Each row below holds a small network's activations on one input, seen along a few directions.
In each table, some parts of the input vary, and every possible input appears once, in random order.
Descriptions start from the smaller parts, as in this example, which fits no table here: ring(8) and (point or ring(11) or (values(3) and line(4))).
Shared parts are said once, and a part with two or three values counts as separate values.

A family of inputs:
R1: [-12, 10, -2, -8, -18, 4, 9, 7, 7, 1, 22, 14, -1, 9, -12, -14]
R2: [-11, 15, -1, -5, -19, 6, 11, 4, 6, -2, 19, 10, -2, 6, -13, -10]
R3: [-11, 12, -1, -7, -19, 5, 10, 6, 6, 0, 21, 12, -1, 8, -12, -13]
R4: [4, -13, 1, -2, 6, -6, -7, -2, 1, 7, -5, 9, 2, -2, 13, -1]
R5: [7, -18, -12, 2, 23, -11, -12, 10, 3, 10, -3, -2, -13, -2, 8, -4]
R6: [-3, 2, 6, -5, -13, 3, 2, -2, 1, 0, 5, 14, 5, 1, 3, -4]
R7: [11, 19, 15, 18, 12, 12, 6, -28, -23, -26, -43, -47, 18, -12, -3, 40]
R8: [-11, 13, -1, -6, -19, 5, 10, 5, 6, 0, 20, 11, -2, 7, -13, -12]
R9: [7, -17, -12, 2, 23, -11, -12, 9, 3, 9, -4, -2, -13, -3, 8, -3]
R10: [4, -14, 1, -3, 6, -6, -7, -1, 1, 7, -4, 10, 2, -2, 14, -2]
R11: [-2, -5, -4, -3, -1, -3, -2, 8, 5, 7, 10, 8, -4, 3, -1, -9]
R12: [14, 14, 1, 22, 28, 7, 1, -18, -21, -23, -42, -60, 2, -13, -8, 39]
R13: [-12, 11, -2, -7, -19, 4, 9, 6, 6, 1, 21, 13, -1, 8, -12, -13]
R14: [5, -11, 2, -1, 6, -5, -6, -3, 1, 6, -6, 8, 1, -3, 13, 1]
R15: [-11, 14, -1, -6, -19, 5, 10, 5, 6, -1, 19, 11, -2, 7, -13, -11]
R16: [-2, -4, -4, -3, -1, -3, -2, 8, 5, 6, 9, 7, -4, 3, -1, -8]
R17: [-1, -3, -3, -1, -2, -2, -1, 7, 5, 5, 8, 5, -5, 2, -2, -6]
R18: [8, -16, -12, 3, 22, -10, -11, 8, 3, 9, -5, -3, -14, -3, 8, -2]
R19: [-5, 44, 12, 13, -13, 22, 23, -21, -17, -34, -17, -45, 14, -3, -28, 30]
R20: [7, -19, -12, 1, 23, -11, -13, 10, 4, 11, -3, -1, -13, -2, 9, -5]
R21: [4, -16, 1, -4, 7, -7, -8, 0, 2, 9, -3, 12, 3, 0, 14, -4]
R22: [-1, -4, -3, -2, -2, -3, -1, 7, 5, 6, 8, 6, -4, 2, -1, -7]
R23: [-3, 1, 6, -5, -12, 2, 2, -2, 1, 1, 6, 15, 6, 1, 3, -5]
R24: [8, -15, -11, 3, 22, -10, -11, 8, 3, 8, -5, -4, -14, -4, 8, -1]
R25: [-4, -1, 6, -6, -12, 2, 1, -1, 2, 2, 7, 16, 6, 2, 4, -7]
R26: [-4, -3, 5, -7, -12, 1, 0, 0, 2, 3, 8, 18, 7, 4, 4, -9]
R27: [7, -20, -13, 1, 23, -12, -13, 11, 4, 11, -2, 0, -13, -1, 9, -6]
R28: [-4, 0, 6, -6, -12, 2, 1, -1, 1, 1, 6, 15, 6, 2, 4, -6]
R29: [-1, -1, -2, 0, -2, -2, 0, 6, 4, 4, 6, 4, -5, 1, -2, -4]
R30: [5, 29, 10, 18, 4, 15, 11, -20, -19, -28, -30, -52, 11, -8, -18, 35]
R31: [4, -12, 2, -1, 6, -5, -6, -2, 1, 6, -5, 9, 2, -3, 13, 0]
R32: [3, 31, 19, 14, -7, 20, 14, -28, -22, -32, -31, -41, 22, -8, -12, 36]
R33: [4, -15, 1, -3, 6, -6, -7, 0, 2, 8, -3, 11, 3, -1, 14, -3]
R34: [-1, -2, -3, -1, -2, -2, -1, 6, 4, 4, 7, 4, -5, 1, -2, -5]
R35: [-4, -2, 5, -7, -12, 1, 1, 0, 2, 3, 8, 17, 6, 3, 4, -8]
The inputs of R11 and R27 match in every part but one. If R30 is changed in the same way as R11 into R27, which row does it become?
> R12
What do these inputs look like to the network?
> line(5) and (point or line(6))
Which other rows agree with R35 in the line(5) part? List them by row number.
> R6, R23, R25, R26, R28, R32

A family of inputs:
R36: [-7, 11, 9, -4, -18, 9, 8, -7, -3, -7, 5, 4, 14, 5, -7, -1]
R37: [-11, 4, -2, -11, -17, 0, 6, 5, 10, 7, 22, 29, -4, 6, 0, -18]
R38: [13, -2, 3, 12, 16, -1, -5, -7, -8, -5, -24, -23, -1, -10, 6, 20]
R39: [-3, 23, 12, 5, -19, 12, 12, -9, -5, -13, -3, -11, 8, -2, -12, 12]
R40: [2, -39, -17, -13, 13, -22, -20, 27, 19, 33, 24, 38, -19, 6, 18, -33]
R41: [-14, -14, -9, -20, -22, -8, -2, 26, 21, 23, 45, 50, -10, 14, 0, -41]
R42: [7, 6, 6, 10, 4, 3, 1, -8, -6, -8, -16, -19, 2, -8, 0, 17]
R43: [-6, -4, -5, -9, -6, -4, 1, 6, 9, 10, 15, 25, -7, 3, 5, -15]
R44: [12, 14, 2, 19, 24, 8, 1, -18, -20, -23, -38, -54, 5, -11, -8, 35]
R45: [-4, 38, 11, 12, -11, 20, 19, -20, -16, -30, -17, -41, 15, -2, -25, 27]
R46: [1, 30, 8, 14, 1, 16, 13, -19, -18, -28, -24, -45, 12, -5, -19, 30]
R47: [5, -21, -11, -4, 18, -13, -11, 7, 8, 15, 1, 16, -13, -2, 17, -9]
R48: [8, -14, 1, 3, 17, -4, -10, -4, -6, 1, -16, -8, 5, -4, 11, 7]
R49: [3, -5, 4, 1, 5, 0, -4, -5, -5, -2, -9, -4, 8, -1, 5, 5]
R50: [-4, -30, -14, -15, 1, -17, -14, 27, 20, 29, 31, 42, -16, 9, 12, -35]
R51: [6, 22, 5, 17, 12, 12, 7, -18, -19, -25, -31, -50, 8, -8, -13, 32]
R52: [0, -13, -8, -6, 6, -9, -5, 7, 9, 12, 8, 21, -10, 1, 11, -12]
R53: [2, 14, 9, 8, -8, 8, 7, -9, -6, -11, -9, -15, 5, -5, -6, 14]
R54: [-9, -22, -11, -18, -10, -13, -8, 26, 21, 26, 38, 46, -13, 12, 6, -38]
R55: [-2, 3, 7, -2, -7, 4, 2, -6, -4, -5, -2, 0, 11, 2, -1, 2]
The inputs of R42 and R39 match in every part but one. If R50 is changed in the same way as R42 into R39, which row does it become?
> R41
What do these inputs look like to the network?
> line(4) and line(5)
A walk changes only the line(5) part. It starts at R46 and steps to R53. List the rest of the walk in order.
> R55, R43, R54
Change only the line(5) part in R47. List by row number the other rows that result.
> R38, R40, R44, R48

A family of inputs:
R56: [0, 11, 5, 5, 0, 7, 5, -9, -9, -12, -11, -19, 9, -1, -8, 12]
R57: [-12, -16, -13, -19, -15, -12, -3, 26, 23, 25, 43, 50, -16, 12, 4, -39]
R58: [4, 7, 2, 7, 7, 4, 2, -9, -8, -10, -15, -19, 4, -4, -2, 14]
R59: [6, 4, 2, 9, 11, 2, 0, -9, -7, -8, -18, -21, 3, -6, 0, 16]
R60: [-2, 19, 7, 5, -9, 10, 10, -11, -6, -13, -7, -14, 7, -2, -10, 12]
R61: [-3, -30, -9, -17, -2, -15, -13, 19, 17, 27, 26, 49, -10, 7, 19, -32]
R62: [1, 11, 5, 6, -1, 7, 4, -8, -9, -12, -11, -20, 8, -2, -8, 13]
R63: [-9, -24, -15, -18, -6, -14, -9, 27, 21, 27, 38, 45, -15, 12, 6, -39]
R64: [4, 7, 3, 7, 7, 5, 2, -9, -8, -11, -16, -20, 3, -5, -3, 15]
R65: [7, 4, 2, 9, 11, 2, 0, -8, -8, -8, -18, -22, 2, -6, 0, 17]
R66: [-2, -31, -17, -14, 6, -19, -15, 27, 21, 32, 30, 43, -21, 7, 14, -35]
R67: [4, 7, 3, 7, 7, 4, 2, -9, -8, -10, -15, -20, 3, -5, -2, 15]
R68: [7, 4, 3, 9, 10, 2, -1, -8, -8, -9, -18, -22, 2, -7, 0, 17]
R69: [0, -34, -9, -15, 2, -18, -15, 19, 18, 30, 23, 47, -11, 5, 22, -31]
R70: [-7, -26, -6, -19, -9, -12, -10, 19, 17, 25, 31, 49, -5, 10, 13, -35]
R71: [7, 4, 3, 9, 11, 2, -1, -8, -8, -8, -18, -22, 2, -6, 0, 17]
R72: [5, 7, 3, 8, 6, 5, 1, -8, -9, -11, -16, -20, 3, -5, -3, 15]
R73: [-2, 19, 7, 5, -9, 10, 10, -10, -7, -13, -7, -15, 7, -2, -10, 12]
R74: [-2, 19, 8, 5, -9, 10, 10, -10, -7, -14, -7, -15, 7, -2, -10, 13]
R75: [4, 7, 3, 7, 7, 4, 2, -9, -8, -10, -16, -20, 3, -5, -2, 15]
R76: [-5, -28, -17, -16, 2, -17, -12, 27, 21, 29, 33, 45, -20, 9, 12, -37]
R77: [-2, 19, 7, 5, -9, 10, 11, -11, -6, -13, -7, -14, 7, -1, -10, 12]
R78: [1, 11, 6, 6, -1, 8, 4, -8, -9, -12, -11, -20, 8, -2, -8, 13]
R79: [1, 11, 5, 6, 0, 7, 5, -9, -9, -12, -11, -20, 8, -1, -8, 12]
R80: [6, 4, 2, 9, 11, 2, 0, -9, -8, -8, -18, -21, 2, -6, 0, 16]
R81: [1, 11, 5, 5, 0, 7, 5, -9, -9, -12, -11, -19, 9, -1, -8, 12]
R82: [-10, -18, -4, -19, -18, -10, -4, 18, 20, 23, 35, 54, -7, 10, 11, -34]
R83: [-1, 19, 8, 6, -10, 10, 10, -10, -7, -14, -7, -15, 6, -2, -10, 13]
The inputs of R77 and R56 match in every part but one. If R60 is changed in the same way as R77 into R56, which row does it become?
> R81
What do these inputs look like to the network?
> line(4) and (values(2) or line(5))
Change only the line(5) part in R59. List by row number the other rows that result.
> R65, R68, R71, R80
Change only the values(2) part in R63. List by row number the other rows that result.
> R70
